Each row below is a small network's average activation on inputs in which a field has the value named, seen along a few directions.
Values that are neighbours, or in one group, have similar rows; names and order tell nothing.
(in the rows, 500 means zero)
Random noise pushes rows far along 13 fixed directions. That doesn't count. These rows show it; they differ only by the noise:
495 522 497 512 496 396 267 437 492 535 614 618 426 355 334 500 399 383
 620 168 607 661 766 634 435
591 451 521 582 533 503 516 584 563 541 452 530 489 532 632 397 385 325
 433 724 374 724 423 465 604
524 464 468 525 447 604 644 331 424 520 407 451 440 589 468 603 427 353
 514 689 594 710 542 406 326
341 484 583 491 585 340 530 501 457 413 544 368 265 632 411 359 648 479
 589 462 463 268 364 482 386
359 413 515 450 519 305 473 484 389 317 592 444 439 487 476 424 534 643
 629 331 441 289 540 511 319
645 556 682 480 417 442 580 504 575 555 371 557 426 440 610 398 623 468
 509 674 307 381 311 583 610
368 560 692 334 585 421 516 469 513 617 451 468 361 403 361 371 676 373
 563 333 737 424 603 669 395
680 623 413 706 589 549 409 370 632 567 466 578 261 495 402 502 518 332
 434 324 470 376 372 404 514
483 523 680 447 580 472 497 515 627 575 367 563 408 479 553 384 583 356
 428 560 464 579 383 602 633
477 406 714 633 509 485 453 632 466 534 586 430 491 523 479 436 479 509
 539 816 399 509 477 580 677
585 345 554 541 546 435 616 508 372 458 468 440 548 347 598 385 476 495
 445 555 532 371 599 475 430
466 600 678 687 587 596 493 629 549 574 513 480 555 558 407 557 478 539
 590 606 501 415 612 563 496
336 485 600 393 585 364 501 660 502 504 589 360 389 527 465 300 662 510
 557 478 543 278 413 587 500
607 439 437 691 564 538 323 535 498 467 584 508 533 420 487 537 419 530
 332 375 504 434 518 466 705
475 354 532 488 636 423 425 562 644 530 527 649 427 346 522 477 519 406
 587 370 539 476 561 770 585


Values of MIPU:
per: 470 249 482 555 616 574 582 311 484 557 501 562 428 358 456 594 374 391
 631 636 651 617 679 571 287
gib: 340 576 496 368 685 730 692 517 718 555 323 593 628 658 512 740 629 604
 571 501 593 464 482 598 451
tes: 456 666 551 489 450 597 519 502 607 551 541 511 442 619 503 445 512 590
 658 717 292 436 361 417 422
vizi: 291 655 345 377 539 501 442 517 652 405 490 572 524 672 508 522 561 629
 469 339 347 522 307 375 491
totu: 585 540 218 303 405 732 794 589 653 795 553 424 487 464 565 606 673 456
 660 768 777 331 372 567 378
nis: 373 472 601 574 600 393 527 568 469 558 563 476 396 567 341 374 521 361
 637 508 592 505 597 531 367
topop: 436 489 472 527 625 518 356 475 644 510 574 657 418 510 410 528 416 425
 543 425 490 647 496 545 636
laso: 651 522 364 500 425 427 597 468 453 602 505 486 354 455 472 420 595 393
 575 475 557 396 457 463 379
vazep: 470 478 444 288 509 588 488 497 649 657 423 675 633 415 540 544 411 379
 554 536 598 922 615 709 536
MIPU is arranged as 3 separate groups.
- List the group mates of vazep, in the order listed. => gib, vizi
- List the group mates of tes, in the order listed. => topop

Values of GIFE:
bif: 670 437 352 629 383 553 454 427 387 451 507 457 512 583 429 639 506 439
 204 483 551 571 375 350 812
gata: 243 299 710 659 630 553 345 485 482 405 446 501 517 667 401 819 595 535
 344 506 605 679 509 703 859
todi: 542 595 241 549 627 757 469 523 696 646 605 463 489 543 512 489 510 526
 348 573 557 347 255 302 625
ludo: 284 534 856 606 527 501 430 310 285 316 442 345 406 717 330 570 546 543
 380 469 533 513 574 421 550
konu: 333 930 539 340 171 483 203 548 671 467 554 634 576 647 411 729 517 793
 681 308 307 610 370 638 543
ledek: 577 663 532 344 324 449 675 900 353 635 534 343 777 538 504 546 725 541
 557 353 778 341 756 746 641
pilav: 360 376 652 507 757 665 494 534 572 515 514 560 706 281 527 432 334 708
 503 717 486 508 685 457 438
voni: 614 726 594 486 675 749 491 607 575 808 453 372 626 312 457 293 402 411
 331 554 766 505 670 373 408
sote: 616 309 609 570 382 632 613 299 376 480 365 484 626 335 561 620 516 708
 406 817 458 386 462 499 502
GIFE is arranged as 3 separate groups.
- List the group mates of pilav, in the order listed. => bif, todi, ledek
- List the group mates of konu, in the order listed. => gata, sote
